A small network was shown many inputs. Here are its activations along a few directions, one row for each input.
Each table varies a few parts of the input and shows all the possible inputs, shuffled.
Descriptions start from the smaller parts, as in this example, which fits no table here: one of 3 separate values, together with either a single point or one of 11 places along a line or (one of 5 places around a ring, together with one of 6 places along a line).
Shared parts are said once, and a part with two or three values counts as separate values.
In the rows, 128 means zero.

Table:
x1: [ 82 194 152 202  96 117 137 123 147 192  93  88  72 119]
x2: [126  76 135 100 173 105 113  83  65 147 121 130 176 114]
x3: [115 236 136 144  95 146 131 166 147 170 161  87 133 143]
x4: [171 120 120 139 135 126  97 142 179  89 117 144  77 150]
x5: [128  73 119  95 162 118 128 117 105 152 194 148 170  95]
x6: [124 147 124 175 110 167 137 163 165 102  78 114  93 130]
x7: [107  93 113  85 132 112 159 100 107 128 152 145 169 120]
x8: [101  95 128  82 135 102 151  85  90 118 106 135 173 126]
x9: [150 131 127 154  99 124 112 139 137  89  83 126  71 135]
x10: [120  85 111  91 149 111 149 113 109 141 177 153 167 107]
x11: [156 171 125 166 126 185 115 174 187 107 129 130  99 140]
x12: [171 166 127 145 107 139 102 164 152  84 147 138  96 156]
x13: [113  78 147  85 146 112 134  94  74 143 106 128 168 128]
Describe the family of inputs behind these rows.
Answer: either one of 2 separate values or one of 5 places around a ring or one of 6 places along a line
Start at x2 and move only the place on the line of 6, one step at a time. The first step leads to x13. Which rows follow, in order?
Answer: x8, x7, x10, x5

Table:
x14: [ 94 176 137 160 116 135 140 118 142 141  64  97 120 128]
x15: [154 103 122 168 121 159 119 169 179 107 125 150  67 119]
x16: [110 139 142 155 124 121 133 139 138 200 175 115 103  99]
x17: [120  27 143  61 187  95 121  91  67 151 141 139 193 118]
x18: [184 159 112 100 122 130  96 163 155 102 200 141 142 146]
x19: [146 122 138 146 131 107  99 107 139 125 100 126  84 147]
x20: [101  58 122  30 157 120 167  79  80 135 156 154 220 119]
x21: [126 139 127 153  89 144 143 150 165  74  56 121  82 142]
x22: [ 76 178 143 138  86 106 152 121 119 165  97  91 117 125]
x23: [141 152 107 162 104 174 133 184 181  80 128 136  98 133]
x24: [161 150 132 136  93 163 125 171 133  62  97 133 105 156]
x25: [133 187 141 143 119 157 122 143 109 126 107 107 144 144]
x26: [ 95  64  97  30 147 106 194  73  79 128 157 163 224 118]
x27: [122 130 136 156 141 128 110 107 114 162  90 107 117 115]
x28: [117  25 113  79 179  71 139  81  56 138 141 151 190 106]
x29: [111  47 142  40 168 120 136  86  79 142 156 147 212 116]
x30: [156 181 143 133 109 137 109 143 135  93 116 129 113 176]
x31: [128 138 133 177 151 149 121 138 158 177 141 123 107 102]
x32: [117 187 116 173 132 168 135 158 163 142 142 107 134 120]
x33: [115  35 112 103 169  73 129  51  42 114 160 172 183  75]
x34: [139 182 118 161 122 147 120 158 185 111 150 131 104 152]
x35: [115 187 146 122  90 129 134 144  90 150 139 100 142 141]
x36: [150 133 133 165 141 129 107 139 181 143 149 146  75 134]
x37: [118 169 137 150 107 116 128 118 166 107  73 117  89 159]
x38: [101 187 124 151 103 139 148 159 142 165 176  98 132 117]
x39: [104 132 144 133 111  98 123 111  93 186 123 102 113 113]
x40: [195 104  95 108 157 125  85 143 156  71 144 152  99 131]
x41: [155  92 128 151 110 138 114 142 138  89  79 128  75 132]
Describe the family of inputs behind these rows.
Answer: either one of 2 separate values or one of 6 places along a line or (one of 4 places along a line, together with one of 5 places around a ring)

Table:
x42: [214  59 105 152 169 130  66 144 178  57 138 177  63 125]
x43: [198 109 107 132 113 132  95 155 158  20 101 161  75 162]
x44: [ 68 144 151 193 116 128 141 115 119 192  58  79  96 101]
x45: [149 195 155 222 100 155  89 175 185 147  93  97  29 138]
x46: [120  57 122  90 125 111 153  91  90  76  72 152 145 127]
x47: [105 209 116 132  97 147 160 160 167 153 198 120 141 130]
x48: [147 185 130 181  84 130 112 159 189 101  92 118  37 157]
x49: [154 124 103  74 124 146 143 163 137  83 203 158 173 138]
x50: [138 181 120  95 123 176 144 170 144 105 171 127 186 152]
x51: [135  31 128  84 192  84 111  78  81 171 185 155 169 101]
x52: [ 74 176 156 165 130 104 132 108  85 239 137  77 139  97]
x53: [103 111 137 106 123 139 153 101  95  98  38 116 154 141]
x54: [109 224 130 180 114 174 138 175 165 194 196 101 131 113]
x55: [ 70 132 135 147  97 104 166  96 121 151  60 102 110 119]
x56: [132   4 119 116 184 107 124  86 115 114 109 172 131  99]
x57: [ 71 163 144 117 111  80 152  89  87 203 140  98 155 114]
x58: [182 162 129 148 110 162  96 165 166  47  68 129  86 178]
x59: [174  70  94  91 177 147 116 154 158 125 233 174 156 103]
x60: [118  84 133  59 136  87 134  82  56 134 150 139 187 127]
x61: [101 139 147  77 135 115 135  93  63 153 117 108 198 138]
Describe the family of inputs behind these rows.
Answer: one of 4 separate values, together with one of 5 places along a line
Changing only the choice among 4 separate values turns x47 into x57. The same change can be made to x59. Which row results?
Answer: x51
Change only the choice among 4 separate values in x44. List by row number the other rows that result.
Answer: x45, x52, x54
Start at x42 and move only the place on the line of 5, one step at a time. The first step leads to x43. Which rows follow, in order?
Answer: x58, x48, x45
Start at x44 and move only the place on the line of 5, one step at a time. The first step leads to x55. Which rows follow, in order?
Answer: x53, x46, x56
